These are the activations of a small neural network, seen along a few directions. Each row is one input.
In each table, some parts of the input vary, and every possible input appears once, in random order.
Descriptions start from the smaller parts, as in this example, which fits no table here: one of 5 places around a ring, together with either a single point or (one of 2 separate values, together with one of 4 places along a line) or one of 11 places around a ring.
Shared parts are said once, and a part with two or three values counts as separate values.

Other details of the inputs shift rows strongly along two fixed directions, in all tables alike. That doesn't count.

Rows:
x1: [ 4 -3 18 -5  1  0  4 -3  7 -6  0 -6]
x2: [  3 -20  17  -1  -1  11   4  -1  12   3  20  35]
x3: [  3  -4   9  -1 -10 -13  -2   5  -8 -16 -14   6]
x4: [ -3   5   0   4 -11   0  -4   5  -9 -18  -8  17]
x5: [  7   7  -1 -12  10  -4   5 -14  14  28   4 -12]
x6: [  0 -11  10   8 -15   1  -4  15 -11  -6  -4   0]
x7: [  1  -9 -11  -4   8  -1  -2  -2   9  39   6  -4]
x8: [ -4   3  11   0  -2  12   1  10   0 -18  -1  -3]
x9: [  0  -6  13 -17  16  -4 -13   7  10  -8  19  26]
x10: [ -4  15 -41  18   1  -3   1 -20 -26  38 -16 -34]
x11: [  1  -1   7   7 -13  -7  -4  -3 -13 -15  -9  11]
x12: [  6  21 -15  13  -9  -2  10   6 -30 -17 -26 -45]
x13: [ -7   2   8  13  -1   8   5  13   4 -18   6  -4]
x14: [ -3   2   7   5  -4  15  -1  -1  -1 -22   2  -1]
x15: [  2  -2  11   4  -5   8   1  -6   0 -23  -1  -7]
x16: [ -6  -1   8   9 -12   4  -7  14 -15  -8  -4  10]
x17: [  6  -2   2  -1   6  -9  -8  -2 -11 -28   3   2]
x18: [  2  -4  15  12  -2  -3   8   5   4 -18   2 -12]
x19: [ 10   5  13  -5  -9   3   2  14   1 -16  -5  -7]
x20: [ -3   3  -7 -11   3 -11 -14  -5   7  38  -3   4]
x21: [ -1  -5   5  -5  -2 -15   5   5 -10 -24  11  -7]
x22: [ -7   2 -11  -1   5   5  -4  -5   1  41   6   5]
x23: [  2  -1   9  16  -4   3   9  -2   4 -22   4  -6]
x24: [ -6  14 -37  25  -5   5   8   8 -32 -20 -28 -26]
x25: [  5  -1 -18  -6  12  -4   5 -18  13  29  -1   6]
x26: [ -8  12 -13   0  -3  -3  -7   8 -10   0 -15   1]
x27: [ -4  11 -12   5  14   7   4 -16  18  28  16  -3]
x28: [  0   7   9  -1  -5  11   5  13  -1 -18   1  -2]
x29: [-12  28 -45  13   1  -5  -7 -13 -27  31 -21 -25]
x30: [-10   2  -2  -5   0  -4   2  14  -9 -24  15   1]
x31: [ -9  22 -50   2  11 -14   4 -21 -20  21   2 -41]
x32: [  3   1 -10 -11  10 -14   0 -13  11  29  -7   1]
x33: [ -4   6 -11   1   3   2  -7 -16  -1  38   7  13]
x34: [ -2  -1  -6  -5   1  -6 -12  -5   4  42   2   0]
x35: [  3   7  -5  -7  11   4   2 -23  14  24   5  -8]
x36: [  0  -7  -3  11  -4   9   7   7  -7 -17  -3  10]
x37: [  9 -25  24  -9   4  -4   6   1  18   2  10  24]
x38: [ -1   2  -4   5  -7   3   1   5  -5 -21  -9  15]
x39: [  6  -5   8  -4   8 -16  -8   5 -12 -24   0  -4]
x40: [ -7   2 -20  10   3   6   4  10 -13   1 -11 -11]
x41: [-7  1  7 -2 -6 -1 -9  8 -4 -1 -3 18]
x42: [  0  -5  11   2   1   7   4 -10   9 -11   5  -2]
x43: [ 6  9 10 -9 -3 11  3  9  6 -6  4  7]
x44: [ -5   1   7   7  -3  14   4   1   1 -22   3  -2]
x45: [ -4   8 -31  18  -7  -4   4  19 -28 -17 -32 -37]
x46: [  2   2  -2  -5  11  -2 -11  -2  -5 -15  11  13]
x47: [ -3   2 -13   3   3   6  -2 -15   0  39   8   9]
x48: [  1  -4   3  -2  -8  -7  -3  16   0 -17 -13   4]
x49: [  5  -8 -11  -4  13  -1   5 -19  14  32   6   9]
x50: [  4  -3   1   3  -8  -5   3   0  -3 -21 -12  10]
x51: [ -6   8 -17 -13  12  -2  -4  -4  13  31  -3   9]
x52: [ -7   1  10   1  -2  14  -2   9   0 -20   0  -4]
x53: [ 13   7  10   0  -9   5   8  -2  -2 -20  -3  -2]
x54: [ 12   1  23 -14  -1  12   5  -4  20  -3  16  29]
x55: [  0   2  -4 -10   5 -16  -9 -15   3  37  -4   3]
x56: [ -1   0   0  -9  15  -1   1 -18  18  30   6 -15]
x57: [  6 -18  31  -8  -7  -8  -5  -3   9   8  10  28]
x58: [ -5  -7  19 -14  11  11  -1  -3  28  12  19  16]
x59: [  3  -5   9  12 -15  -2  -3  -2 -15 -12  -5   8]
x60: [-1 -5 15 -6  0  5 -6  5 12 -7  3 -5]
x61: [ -3 -10   2  11  -6   9   4  17 -10 -11   0   6]
x62: [  7  10  -7  -8   8   2   6 -21  14  25   7  -7]
x63: [  3  15 -11  -7   8   9   5 -15  12  25   9  -1]
x64: [  1 -15  15 -12   5   5   2  10  21   0  10  36]
x65: [ -3   7 -20  27 -15  -6   4   7 -42  -8 -28 -39]
x66: [ -6  21 -22  16  -2  12   4  -3 -20 -10 -15 -31]
x67: [  1  -2  14  -1  -5   5  -1  12   3 -18  -4 -11]
x68: [  5   1  12  -2  -7   4   3  14   3 -17  -2 -10]
x69: [  5 -14   3  13  -9   4   8   1 -10 -14  -2   3]
x70: [ -3  -6   8 -14   3  -3   2  -3   9 -11  32  25]
x71: [  6 -11   5   2  -3  -7   8   8  -3 -17 -12   1]
x72: [ -6   3 -16 -18  12 -15  -3  -4   8  22  20  -9]
x73: [ -5   1  -3  -8  12   2  -3  -7  19  27   6 -16]
x74: [  2 -14   3   5  -5   0   2  18  -3 -14  -6  -1]
x75: [  2  -5   4  -6   6 -11 -14  15  -8 -24   1  -3]
x76: [  8 -25  21  -4  -1  -2   5   1  10   6  11  18]
x77: [  1   6 -14  -8   4 -11  -5 -20   7  27  -4   9]
x78: [ -1  -3  12  11  -4   1   3  14   8 -17   4 -12]
x79: [ 2 -6 19 -4  1  2 -1 -4  8 -9  2 -6]
x80: [  3  -9  17 -16  -5 -10 -10   8  16   2   1  26]
Description of these inputs: one of 5 places around a ring, together with either one of 2 separate values or one of 6 places along a line or one of 8 places around a ring.
Changing only the place on the ring of 5 turns x14 into x79. The same change can be made to x63. Which row results?
> x5
Changing only the place on the ring of 5 turns x24 into x64. The same change can be made to x2. Which row results?
> x61
Which other rows does x13 become when the place on the line of 6 takes its other values? List them by row number.
> x8, x28, x43, x52, x58
Which other rows does x31 become when the choice among 2 separate values takes its other values? List them by row number.
> x17
A walk changes only the place on the ring of 5. It starts at x78 and steps to x18. List the rest of the walk in order.
> x23, x27, x13
A walk changes only the place on the ring of 5. It starts at x17 and steps to x46. List the rest of the walk in order.
> x9, x75, x39
A walk changes only the place on the line of 6. It starts at x53 and steps to x62. List the rest of the walk in order.
> x35, x15, x42, x23
Which other rows does x34 become when the place on the ring of 8 takes its other values? List them by row number.
> x6, x7, x20, x45, x48, x74, x80

Rows:
x81: [ -2   7 -23 -13   7  -8  -3  -6   2  52   2  14]
x82: [  4 -24  29   3 -16   2  -7  23  -1 -45  -8  45]
x83: [ 13 -23  46 -22   3  -3   1  -3  25 -27  26  47]
x84: [ -8  17 -41  -7  23 -13  -3 -18   5  52   6 -32]
x85: [ -8  13 -18  29 -22  -8  -6   7 -48 -25 -35 -20]
x86: [  3  12  -9 -19  18  -3  -8 -13  18  35   7  -9]
x87: [  5 -27  42  -4 -16  -6 -10   3   8 -12  13  51]
x88: [ -5  10 -17 -15  21  -9  -6 -11  17  34  15  -3]
x89: [  4   1 -15 -16  20  -9  -2 -25  12  36  16  -6]
x90: [ 15 -26  55  -7  -8  13   4   6  28 -21  21  34]
x91: [ -1   3   9  -1  -9  -1   0  14  -5 -38  -9  -8]
x92: [  9 -23  36 -29   9  -7  -2  -9  43  14  28  31]
x93: [ -3   4 -12  -2  13   3   4 -14  19  40  16  -4]
x94: [ -2 -11  32   7 -16  15   7  22   4 -47   3  14]
x95: [-10   8 -13  26 -14  10  11  16 -28 -30 -21 -41]
x96: [ -3  10 -17  32 -15   5  11   8 -29 -33 -21 -39]
x97: [ -2   6  -4  16  -5  12   6  10 -17 -12 -11 -31]
x98: [ 11 -13  40 -20   4  16  -1  -5  40   9  24  39]
x99: [ -2  15 -18  19  -7  14   7   2 -25 -25 -14 -22]
x100: [ -8  21 -41  -8  24  -6  -5 -17  -6  38   3 -27]
x101: [ 11 -19  44 -22   1   2  -3   4  25 -33  28  49]
x102: [  6   0  19  12 -11  13   8   8  -7 -29 -10  -7]
x103: [ -2  11 -15  -5  12   7   2 -18  20  36   9   0]
x104: [  1   9 -12  -3  12   3   6 -23  20  38   8  -2]
x105: [ -8  16 -14  23 -16  13   8  13 -25 -35 -26 -34]
x106: [ -5   7 -11  28 -16   8  12  10 -26 -32 -24 -41]
x107: [ -5  -7 -24  -6  17  -8  -9  -9   7  52  -1   9]
x108: [-14  12 -19  26 -20  -4 -10  16 -47 -24 -27 -17]
x109: [ -7  -1 -26  -7  17  -6 -12  -7   7  48  -3  12]
x110: [  6 -13  39  -7 -10  -2   0  17  12 -54  13  31]
x111: [ 13 -22  46 -10  -5  13   8  -4  24 -25  24  47]
x112: [  7 -18  50 -10  -5  18   1  13  26 -21  21  37]
x113: [ -4  21 -35 -12  21 -12  -1 -26  10  53  -6 -33]
x114: [  2   9 -23 -13   3  -8  -3 -11   4  49  -3  14]
x115: [  7 -17  46 -21   1   2  -7  15  24 -25  22  33]
x116: [ -6  15 -38   6  15   7   5 -18  -8  40   2 -31]
x117: [  0  13 -25  21 -23  -9   6  14 -46 -21 -36 -20]
x118: [  4   1 -22 -10   5 -13   0 -15   3  56   0   8]
x119: [  7  -1  19   1  -6  -2   0  11  -8 -36  -9  -9]
x120: [  5  -8  14 -24  17  -5  -6  -7  29  32  23   9]
x121: [ -5   9 -14  -4  15   6   1 -13  21  38  14   1]
x122: [ -1   2 -22 -10   5 -11  -1  -6   0  53   2   8]
x123: [-11  15 -17  14  -7  -3   1  20 -29 -36 -22 -40]
x124: [ -8   0 -14  -5   7 -10 -14 -16   1  54   7  11]
x125: [  0   7 -16  28 -13   9  11   4 -34 -35 -17 -35]
x126: [  2  10 -10  17 -10  -4   1  14 -31 -34 -23 -47]
x127: [ -1 -11  27   9 -26   0 -10  16 -16 -42  -7  33]
x128: [  4 -23  25  10 -16  -2  -3  19  -9 -44 -15  33]
x129: [ -4  13 -36 -13  27  -9  -4 -24   4  52  12 -24]
x130: [ -4  11  -9  18 -10   8  10   2 -15 -18 -21 -29]
x131: [ -4  -1 -26  30 -15  -7  -2  17 -43 -28 -39 -25]
x132: [ 10 -24  43  -5 -10  -6   3  13  13 -48  16  27]
x133: [ -4   1 -10 -19  19  -8  -3 -12  21  40  13 -10]
x134: [  4 -12  20 -20  14  12   1 -14  35  24  35  39]
x135: [ -2  14 -14  17  -7  -9   6   8 -27 -37 -21 -32]
Changing only one part turns x91 into x133. The same change can be made to x82. Which row results?
> x107
Describe the family of inputs behind these rows.
> one of 5 places around a ring, together with either one of 3 separate values or (one of 2 separate values, together with one of 4 places along a line)
List by row number the other rows that have the place on the ring of 5 in common with x90.
> x87, x89, x92, x96, x106, x118, x125, x126, x131, x132
A walk changes only the place on the line of 4. It starts at x112 and steps to x94. List the rest of the walk in order.
> x121, x134
Which other rows does x127 become when the choice among 3 separate values takes its other values? List them by row number.
> x82, x114
Which other rows does x95 become when the choice among 2 separate values takes its other values? List them by row number.
> x133

Rows:
x136: [  4 -11  24 -22  10  -3  -3  -1  26  -4  25  24]
x137: [ -5  15 -21  18  -4   5   5   9 -23 -14 -17 -40]
x138: [  1   6  -4  11  -5   1   7   2 -11 -20  -7 -21]
x139: [ -7  14 -31  10  -3 -11  -4   8 -29 -11 -20 -23]
x140: [ -4  13 -29  19  -8  -5   1   1 -32  -5 -25 -28]
x141: [ -5  11 -27  -7  13  -1  -5 -20   6  51   4  -1]
x142: [  1  -3 -11 -14  15  -9  -7 -18  19  57   8   8]
x143: [  7 -16  35  -9  -3   3   2   6  18 -19  14  17]
x144: [  1   4 -16 -15  14  -9  -7 -23  14  58   6   7]
x145: [ -1   5  -9 -12  18   0  -1 -15  20  42  10  -9]
x146: [ -2   4   6   9  -6   9   5  10  -5 -26  -2 -10]
x147: [  6  -7  21  -3  -3   2   3   3   7 -20   4   5]
x148: [  0 -11  17   0 -11   2  -2  13  -1 -15   0  21]
x149: [ -3   2 -11   7  -4  -3  -2   5 -12   4 -14  -7]
x150: [  0 -12  21   1 -11   5  -2  12   2 -22   3  28]
x151: [  1  -5  18   5  -7   9   5   9  -1 -33   6   4]
x152: [  5 -19  27  -6  -5   1  -1   2  12 -11  12  41]
x153: [ -2   8  -9   8  -1   4   6  -2 -10 -12  -6 -18]
Describe the family of inputs behind these rows.
> one of 2 separate values, together with either a single point or one of 8 places around a ring
Changing only the choice among 2 separate values turns x138 into x140. The same change can be made to x136. Which row results?
> x139
Which other rows does x153 become when the place on the ring of 8 takes its other values? List them by row number.
> x137, x138, x143, x145, x146, x147, x151
Which other rows does x148 become when the choice among 2 separate values takes its other values? List them by row number.
> x137
